Here are a small network's activations along a few directions, averaged over the inputs that share one value of a field.
Values that are neighbours, or in one group, have similar rows; names and order tell nothing.
Random noise pushes rows far along 3 fixed directions. That doesn't count. These rows show it; they differ only by the noise:
[ 106 -329 -169   10   92   74 -166  147  266  341 -171  -33  246  268
 -126   35  104   61 -315]
[ -65 -248 -364   26 -208   13   29   56  -14  295  358  -50  190   26
 -178  176   80 -151   11]
[ -12    5  -34   -1  339  -79  104   30  230  -79  -99   41  -46 -356
  -63  106  -97   44  188]
[ -28  -92 -128  -20  268  296  134   91   90  506  129  478  165  -62
 -177  150 -182  233  284]
[ -78    4 -123  -12  258  145  207   35   65  255  187  350   46 -296
 -144  178 -190  125  399]


Field Badob:
t10: [  45 -112 -196   45 -436  -57    6  -45 -343 -102  143    3  163 -103
   55  157   75 -135   96]
t19: [ -15 -114 -105   13  -85  -26 -247  -18  113   97   91 -423  -81  333
    2 -101  198  -66 -332]
t8: [ 140 -104 -145    1 -112  267  126  298  -92  576  289  444  256  106
 -207  145 -173   68  187]
t6: [-209    8  -44 -168  120   28  213 -237 -116 -347  -26   13 -303 -395
   42   26 -127   84  306]
t17: [  11  -39   15    2  168 -229   -3   16  247 -173 -202 -188   24  -59
  -32  -62   61 -110 -111]
t7: [ -92   51   62    3   53   65  -24  -51   90  154  104 -148  -45   88
  -73 -111   14  -81  -67]
t22: [ -50  -66   53  -15  177 -153 -161   -2  314  -59 -163 -401 -148  129
   45 -187   79  -34 -275]
t27: [ 157  204  261   56  138  100 -141   85  -33  -13 -145   91   45  305
   92 -108  -11  270 -148]
t1: [ -69 -144    4  -97  -71  -46  -38 -175  -19 -311 -288 -253 -115 -102
   84  -69  100  -95 -180]
t5: [  85  -87    5   65 -348  197 -214    6 -337  242  103   16  242  463
   -3  -80  166  103 -347]
t26: [-158 -175 -190  -47 -381  261  -23 -120 -311  278  240  135  179  361
  -11  -27   77  -32  -77]
t14: [ 147  -19   33    9  -94  163   87   34 -199  237   12  526  236  138
   -3   32   -7  175   89]
t23: [-61 166  73  40 -25 100 -27 -36 -87 155 247 -61 -50  87 -67 -62 -78 -62
 -10]
t21: [ 136 -189  -71  -23  137   62   70  238  164  321  -31  243  143   79
 -132  104  -61  138   22]
t13: [ -89  -21 -177  -70  146   88  262   74   41  255  295  333   26 -209
 -158  137 -194   91  446]
t2: [-136  235  174  -77  430  224  149 -217 -113 -137 -123  380 -225 -206
  119  -67 -217  502  386]
t20: [  10 -230 -341   97 -748   27   -6  193 -311  448  649 -111  323  219
 -239  204  172 -439 -100]
t18: [  32    3  121   58 -176   36 -165   13   61   73 -145   -5   38  267
  190  -31   80 -116 -182]
t9: [  59  147   88  -25   69 -113  183  -72 -178 -383 -114  211   -5 -393
   84   45  -82   27  260]
t12: [ 177   23  179    7   43 -235 -148  165  307 -209 -398 -239  -28  148
   12 -104  108 -212 -332]
t15: [ 123  236  173  146  -64  -58  -89   72  -71 -104  -10  -36  -31   21
   54   -8  -62  -39  -68]
t16: [-291  275 -323   49 -579 -338  177 -222 -381 -382  975 -517 -379 -340
  -20  125   77 -539  396]
t25: [ -66   80  203   -9  187   29  -52 -202  -48 -217 -311    6 -118   -7
  172 -140    4  258   -5]
t11: [ 113  238  252   22  -87 -244  -53   13  -64 -499 -189 -224 -209 -140
  140  -71   45 -119  -60]
t4: [ -33    7  236  -70  423 -265  -61 -235  192 -617 -561 -340 -353 -253
  166 -189  109  257 -154]
t24: [ -56 -126 -220   42 -338  -73  -67   92  -29   99  186 -205  168  167
  -58   14   82 -310 -219]
t3: [  25  217  323  -71  235  349   75   34   98  350 -206  640   37  189
  182  -42 -244  229  192]
The values of Badob form 6 separate groups.
List the group mates of t16, in the order listed. -> t19, t7, t22, t23
List the group mates of t6, in the order listed. -> t1, t26, t2, t25, t4
List the group mates of t3, in the order listed. -> t18
List the group mates of t17, in the order listed. -> t8, t21, t13, t20, t12, t24
List the group mates of t10, in the order listed. -> t14, t9
